A small network was shown many inputs. Here are its activations along a few directions, one row for each input.
Each table varies a few parts of the input and shows all the possible inputs, shuffled.
Descriptions start from the smaller parts, as in this example, which fits no table here: one of 6 places along a line, together with either a single point or one of 11 places around a ring or (one of 3 separate values, together with one of 5 places around a ring).
Shared parts are said once, and a part with two or three values counts as separate values.

Other details of the inputs vary at random and push rows far along three fixed directions, the same in every table; ignore that.

Rows:
r1: [ 11  32 -16  17   5 -30  11 -11   6 -13  13 -22  23]
r2: [ -4 -10   9  16   4   4 -13  11   2  20  -3  23  -9]
r3: [  1  -3  -5   8  -2   7  -7  15   5  11 -15  29  -1]
r4: [-64  28   9 -81  54  22  57 -14   9  15 -10 -51 -37]
r5: [-58  18 -25 -71  33  24  59 -31   7   4  -7 -47 -25]
r6: [ -1 -14  16  11  -6   5 -13  17  -3   4  -8  16 -15]
r7: [  3  30  -2  16  13 -37   7  -8   5  -1  18 -29  10]
r8: [  1  -3   7   4 -12  12  -9  18  -2  -2 -25  20  -4]
r9: [  8  -3   1   1  -1   9 -14  20   4   7 -20  21   6]
r10: [  7  23   8  15   8 -33   4  -6   2 -20  24 -33  11]
r11: [  5  33  13   9   5 -34   4  -8  -2 -16  13 -31   7]
r12: [  0 -13   6  17   6   4 -17  12   0  20   1  20  -2]
r13: [ -3 -20  10   8 -13   0 -19  13   0   2  -9  13 -14]
r14: [ -1 -12   7  19  -3   5 -12   6  -3  18  -5  20 -10]
r15: [ -5 -19   2  11 -12   3 -17  14   5   5  -2  15 -19]
r16: [ 18  31  -4  12  -1 -27   4 -10  -3 -28  13 -29  28]
r17: [ -9  31   9   6  -5 -35   5  -7   6 -14   0 -37  -4]
r18: [ -1  -6  -5  18  -8  13  -5   8   4   8 -15  26  -2]
r19: [ -2  37  -9   3  -8 -30  11 -10  15 -16 -12 -30   7]
r20: [  2 -12   7   2 -11  -2 -21  10  -1  14 -19  13 -10]
r21: [  1 -16   8  13   3   5 -17  22   3   7   7  17  -9]
r22: [  6  -8  13   5  -5   2 -16  13  -5  15 -16  16  -9]
r23: [ -2 -12  11  11   1   6 -13  21   4   7   3  21 -16]
r24: [-10 -14   2  15  -8   2 -16   6   4  19 -10  17 -14]
r25: [-51  17 -16 -64  35  33  63 -25   6 -11   7 -46 -27]
r26: [ -4  -3  -2  14   0  12  -6  13   9  10 -14  28  -2]
r27: [ -2 -14  -2   7 -19   8 -13  14   6  -8 -19  18  -7]
r28: [ -1  -8   7   9   4  -1 -14  15   0  22  -6  23  -9]
r29: [-48 -25  -2 -74  33  66  33   1  -4   9 -16   4 -32]
r30: [  7  23 -19  18 -15 -27  10 -16  11 -31  16 -27   9]
r31: [  2  -4  -7  11  -8   9  -5  12   2  11 -19  26  -3]
r32: [  1 -10   5  13  -3   1 -12  11  -4  21  -9  21 -11]
r33: [  4  31  12   9   8 -34   2  -4  -1 -14  14 -35  11]
r34: [  9  39  -5   9  -4 -27  15 -12   7 -18  -4 -27  13]
r35: [  4  -3   8   2  -7  10 -13  19  -1  -3 -19  23   1]
r36: [  1  -9  18   6  -7   4 -16  16  -9   7 -14  15 -12]
r37: [ -1  29 -18  21  -9 -28  12 -21  12 -17   6 -25  12]
r38: [ 69 -92 -11 -55 -16  41   4 -80 -57  12  82   3  68]
r39: [ 15  28 -16  25   3 -26   9 -19   4 -18  22 -23  29]
r40: [ 19  23 -15  21  -1 -25   8 -11   5 -31  29 -25  23]
r41: [ 87 -94 -29 -52 -28  47   4 -89 -61  -4  83   9  89]
r42: [  9  23  -1  22  -2 -31  10 -13   1 -20  27 -30   2]
r43: [ -2  -8   0   1 -19   8 -15  15   2  -3 -27  17  -5]
r44: [  1  -9   4   9 -11  13  -7  17   3  -6 -17  21  -7]
r45: [ -5 -13  -1   9  -9  -3 -17   9   1  20 -13  17 -14]
r46: [  8  -1   3   0  -4   9 -12  17   3   5 -22  24   2]
r47: [  1 -10   4   7  -2  12 -12  24   6  -4 -12  20   0]
r48: [-45 -27 -11 -70  33  68  34   0  -1  10  -6   6 -33]
r49: [  9  24   9  15   4 -34   6 -11   0 -22  23 -29   8]
r50: [  7  -9  13   3   4   1 -21  19  -2  17 -10  15  -1]
Each input here is: one of 2 separate values, together with either a single point or (one of 4 places along a line, together with one of 6 places around a ring).
Changing only the choice among 2 separate values turns r36 into r8. The same change can be made to r49. Which row results? -> r29
Changing only the choice among 2 separate values turns r18 into r14. The same change can be made to r19. Which row results? -> r20
Which other rows does r38 become when the choice among 2 separate values takes its other values? List them by row number. -> r41
Which other rows does r17 become when the choice among 2 separate values takes its other values? List them by row number. -> r43

Rows:
r51: [-17 -64 -22 -46  -5  70   2   7   0  29 -20  48 -15]
r52: [ 48 -28  18  34 -35 -22 -53   8 -23   2   7  28  28]
r53: [ 18 -24 -14 -49   5   6  15 -56 -26   7  33 -30  34]
r54: [-17  82  14  73 -26 -79   3  46  62 -28 -22 -23 -14]
r55: [ 15  32  -5  -5   4 -54  13 -58 -20 -27  44 -77  22]
r56: [-48   2  -7 -40  33  38  19  23   5  17 -38  -3 -57]
r57: [-31  27  11   3   8   7   1  56  23  11 -47  15 -40]
r58: [  7  -8  -2   6  -6  25   1  -1  -4 -14  -8   8  14]
r59: [-12  72   1  23  -6 -53  36   1  48 -43   5 -54   4]
r60: [-10  41 -22 -27   5 -29  39 -41  11 -22   2 -58  22]
r61: [ -2 -26  -6 -36  20  29  25 -43 -38  -2  39 -32  17]
r62: [  7 -20 -15 -32  22   8  17 -58 -42  -4  48 -23   2]
r63: [  4  59   4  22   1 -34  14  23  26 -24 -14 -24   0]
r64: [ 58 -20 -23  41 -30  -7 -34  13 -10   1  -4  43  32]
r65: [ 47 -26 -10  42 -41 -15 -58   2 -25 -13 -10  32  15]
r66: [ 50 -34  15  38 -36 -10 -38  12   0  -3  23  36  26]
r67: [-22  45   8  30  28 -50 -11  21  30 -11  10 -27   7]
r68: [ 52 -25  20  42 -23 -12 -37   6 -12  -1  13  50  26]
r69: [-10 -64   6 -14  -3  42 -25  20  -7  34  -4  44 -35]
r70: [  9 -21  -7 -38  20  11  23 -50 -42  -8  46 -18  14]
r71: [-32  -5  14 -39   3  33   5  23  14   3 -48  13 -22]
r72: [-32  18  26   9  18  -5  -8  49  23  34 -32   8 -51]
r73: [ 25  37   7 -15   0 -45  21 -50 -10 -33  43 -69  40]
r74: [  9 -16 -30 -39  13  22  27 -51 -43 -29  31 -14  14]
r75: [-62  13  -3 -46  31  40  46  -2   5   1 -22 -30 -30]
r76: [-55  10  -9 -16  35  21  -8  39  25   2 -32  13 -25]
r77: [-35  26  37 -16  24   8  14  51  34  28 -32   4 -38]
r78: [-52   6   9 -47  24  44  32  18  17   8 -38  19 -40]
r79: [  5 -42  -5 -13  12  29  -4 -31 -36  12  25  -6   2]
r80: [  0  46  -7 -21  23 -28  40 -30   8   5  31 -59  15]
r81: [ 43  -6 -47 -20  -5   7  18 -75 -42 -26  52 -14  50]
r82: [  7 -50 -15 -37   1  29  11 -25  -7  22  29   8  10]
r83: [-21  86  13  89 -14 -70  -3  34  47 -20 -32 -28 -16]
r84: [ 47 -28  21  48 -25   0 -38  10 -11   3  10  35  33]
r85: [ 36  15  -2  94 -48 -34 -41  33  23   0 -24  44  31]
r86: [  5 -54  14 -22   9  44 -21  30 -23  34 -10  43 -19]
r87: [ 47 -25  -3  36 -43 -11 -52  11 -24 -17 -11  35  26]
r88: [-42   7  31   6  -1  -5   1  50  40  24 -23  13 -40]
r89: [-64  -8  -7 -40  17  38  22  20  21  14 -30   0 -60]
r90: [ -9 -45  -9 -10   0  49 -22   9 -22  15 -24  57 -32]
r91: [-11  45  -3 -17  21 -30  44 -45  10   0  29 -46  14]
r92: [ 43 -31   6  51 -28  -6 -34   2  -5  20   7  37  38]
Changing only one part turns r92 into r85. The same change can be made to r73. Which row results? -> r71
Describe the family of inputs behind these rows. -> one of 2 separate values, together with either a single point or (one of 4 places along a line, together with one of 5 separate values)
Which other rows does r88 become when the choice among 5 separate values takes its other values? List them by row number. -> r52, r61, r70, r86
Which other rows does r58 become when the place on the line of 4 takes its other values? List them by row number. -> r75, r83, r85
A walk changes only the place on the line of 4. It starts at r82 and steps to r66. List the rest of the walk in order. -> r88, r69
Which other rows does r51 become when the choice among 5 separate values takes its other values? List them by row number. -> r60, r64, r81, r85
